These are the activations of a small neural network, seen along a few directions. Each row is one input.
Each table varies a few parts of the input and shows all the possible inputs, shuffled.
A made-up example of a description, with smaller parts first: line(4) and (point or line(11) or (values(3) and ring(5))).
Shared parts are said once, and a part with two or three values counts as separate values.

Table:
x1: -2	7	6	0	10	-1	-2	8	-11	-12	-2	7	6	1	6	-9	-2	-12	5	5
x2: 7	-8	-1	9	-17	2	-8	-3	0	-7	-8	12	16	-15	-2	-5	-26	-5	-1	-10
x3: 0	-9	-8	-7	-14	12	8	6	-2	-4	-1	0	14	-7	-1	-9	-11	12	10	-4
x4: -1	7	6	-2	7	-6	4	2	4	-5	5	1	4	2	4	-7	11	15	-7	-6
x5: -1	6	4	-2	-7	-4	5	4	-8	-5	20	2	-2	-1	5	-5	7	21	2	3
x6: -9	2	-5	-12	24	-9	-1	-22	3	45	-3	-35	-45	24	-15	43	45	-13	6	18
x7: -5	4	-2	-1	14	-8	9	3	-5	-5	-5	4	15	-2	7	-6	6	-1	-6	-2
x8: 5	-12	-10	5	-19	-3	2	-2	3	-1	-10	7	26	-19	-2	-1	-18	3	0	-11
x9: 2	8	12	0	2	4	-7	11	0	-14	5	2	-5	6	6	-9	4	4	1	-2
x10: 2	-6	-9	6	-2	-8	9	-5	15	-2	-13	12	21	-10	-2	-3	-11	-3	-16	-4
x11: 0	-5	2	0	-7	15	-1	0	-2	-6	-1	8	3	-1	1	-12	-21	7	-1	-11
x12: -9	3	-3	-8	26	3	-13	-10	6	37	1	-37	-55	24	-12	37	35	-26	12	20
x13: 5	-3	-1	7	-6	0	-2	-1	9	-11	-9	15	12	-8	-4	-6	-18	-14	-4	3
x14: 5	7	10	3	-7	3	-3	8	-11	-11	20	3	-11	6	9	-7	0	13	-1	3
Describe the family of inputs behind these rows.
> values(2) and (point or ring(6))
List by row number the other rows that have the values(2) part in common with x14.
> x1, x2, x9, x11, x12, x13

Table:
x15: 0	-1	-2	-1	2	-2	-2	-4	3	8	-2	-6	-7	2	-4	9	6	-5	1	3
x16: -3	3	1	-1	8	-1	-1	-2	2	5	3	-5	-10	7	-1	4	8	0	-3	3
x17: -1	4	3	-1	6	-1	-3	0	-3	3	4	-5	-11	7	1	4	8	-3	2	4
x18: -1	-2	-1	-2	3	3	-3	-3	2	7	-3	-6	-9	4	-4	7	3	-8	4	4
x19: -2	3	3	-4	4	4	-3	1	-3	4	5	-7	-14	7	0	4	9	1	5	3
x20: -1	3	2	-1	4	-2	-2	-1	0	5	5	-6	-11	5	0	6	11	1	1	4
x21: -3	3	0	-4	6	-3	3	0	-2	6	4	-7	-7	4	1	5	13	4	2	3
x22: -2	-2	-3	-1	2	-1	0	-6	3	10	-2	-6	-7	3	-4	9	4	-3	-1	2
x23: -3	-1	-3	-3	7	-3	3	-4	3	7	-6	-4	-2	2	-3	6	7	-5	0	2
x24: 8	-2	3	9	-20	4	4	13	-3	-33	-1	30	41	-19	10	-33	-35	14	-8	-16
x25: 0	-1	-2	-1	1	-2	-2	-3	-1	8	0	-7	-7	2	-3	9	6	-5	4	4
x26: 8	-7	-2	10	-23	3	5	9	0	-30	-7	30	45	-23	7	-30	-40	9	-8	-16
Describe the family of inputs behind these rows.
> values(2) and (point or line(5))
The inputs of x22 and x16 match in every part but the values(2) part. If x26 is changed in the same way as x22 into x16, which row does it become?
> x24
Which other rows does x21 become when the line(5) part takes its other values? List them by row number.
> x16, x17, x19, x20
